a =
310	367	506	-22	494	-75	368	433	119	425	215
166	412	255	149	290	239	314	157	577	310	311
175	547	263	374	116	89	596	354	76	805	273
-10	455	36	196	572	680	527	213	354	444	881
29	936	131	488	66	210	612	693	347	191	288
120	519	-300	199	316	197	221	-113	383	75	-75
-205	161	315	-710	474	557	836	-760	591	-315	968
375	40	291	706	60	471	622	861	466	281	140
Indices start at 1.
(1, 1)	310
(5, 7)	612
(5, 11)	288
(7, 4)	-710
(8, 9)	466
(4, 11)	881
(1, 5)	494
(1, 6)	-75
(4, 3)	36
(7, 3)	315
(4, 9)	354
(5, 9)	347
(7, 2)	161
(2, 11)	311
(4, 1)	-10
(7, 6)	557
(8, 10)	281
(6, 11)	-75
(6, 2)	519
(8, 6)	471
(5, 6)	210
(5, 1)	29
(3, 7)	596
(8, 11)	140
(6, 9)	383

grid =
array([[27, 65, 47, 67, 51, 30, 56, 68, 38, 43, 33, 58, 58, 66, 54, 55],
       [36, 70, 89, 41, 49, 33, 61, 38, 37, 58, 51, 46, 21, 55, 68, 53],
       [31, 51, 43, 53, 50, 65, 20, 35, 43, 34, 51, 47, 58, 43, 61, 55],
       [63, 36, 33, 59, 51, 45, 58, 33, 45, 63, 33, 33, 54, 58, 70, 26],
       [34, 85, 46, 52, 68, 54, 26, 65, 45, 70, 52, 54, 86, 50, 61, 54],
       [52, 34, 38, 58, 47, 72, 85, 38, 40, 77, 38, 81, 61, 64, 61, 57],
       [40, 40, 45, 52, 66, 41, 45, 37, 58, 48, 86, 50, 57, 13, 92, 47],
       [39, 40, 53, 19, 55, 31, 58, 33, 37, 88, 36, 47, 58, 63, 52, 68],
       [71, 55, 66, 54, 90, 42, 45, 29, 70, 51, 41, 69, 58, 54, 52, 69]])
Indices start at 1.
(1, 1) = 27
(6, 16) = 57
(4, 4) = 59
(8, 15) = 52
(7, 10) = 48
(7, 15) = 92
(7, 11) = 86
(3, 9) = 43
(9, 15) = 52
(7, 14) = 13
(5, 10) = 70
(6, 11) = 38
(4, 7) = 58
(3, 1) = 31
(8, 7) = 58
(3, 7) = 20
(7, 12) = 50
(4, 13) = 54
(2, 2) = 70
(6, 3) = 38
(1, 8) = 68
(4, 10) = 63
(8, 4) = 19
(8, 10) = 88
(4, 12) = 33
(9, 8) = 29
(1, 16) = 55
(8, 2) = 40
(8, 6) = 31
(8, 13) = 58
(9, 13) = 58
(2, 10) = 58
(8, 12) = 47
(2, 7) = 61
(9, 11) = 41
(1, 2) = 65

B =
[[4 4 1 3 2 1 4 2 1 2 4 3 3 3 2 4]
 [2 2 3 2 2 1 2 2 4 2 2 2 3 3 1 2]
 [4 3 2 2 2 2 4 2 1 2 2 2 4 3 2 3]
 [2 3 2 2 2 2 2 2 2 2 2 2 2 3 3 3]
 [2 3 2 2 3 3 3 2 2 2 2 2 2 2 2 2]
 [4 5 1 3 2 1 3 2 1 3 2 3 4 4 2 4]
 [2 1 5 2 2 3 2 2 3 2 2 2 2 2 2 2]
 [2 3 2 2 2 1 2 2 2 2 2 2 3 3 2 2]
 [2 2 3 2 3 5 4 2 1 2 2 2 2 2 2 2]
 [2 2 2 2 2 3 2 2 2 2 2 2 2 2 2 2]
 [2 2 3 2 2 2 2 2 3 2 2 2 2 2 2 2]
 [6 4 2 3 2 1 6 1 0 3 2 2 5 3 2 5]
 [2 2 3 2 2 2 2 2 3 2 2 2 2 2 2 2]
 [1 5 0 2 2 2 0 7 3 2 2 6 1 3 7 2]]
Indices start at 1.
(1, 1) => 4
(8, 1) => 2
(13, 1) => 2
(5, 4) => 2
(11, 2) => 2
(2, 11) => 2
(13, 8) => 2
(8, 13) => 3
(2, 4) => 2
(10, 1) => 2
(13, 4) => 2
(2, 2) => 2
(3, 13) => 4
(4, 13) => 2
(11, 7) => 2
(9, 11) => 2
(3, 14) => 3
(4, 4) => 2
(1, 15) => 2
(2, 12) => 2
(11, 9) => 3
(12, 15) => 2
(12, 11) => 2
(3, 10) => 2
(5, 12) => 2
(13, 10) => 2
(3, 6) => 2
(11, 12) => 2
(14, 3) => 0
(7, 3) => 5
(3, 2) => 3
(13, 3) => 3
(13, 15) => 2
(14, 11) => 2
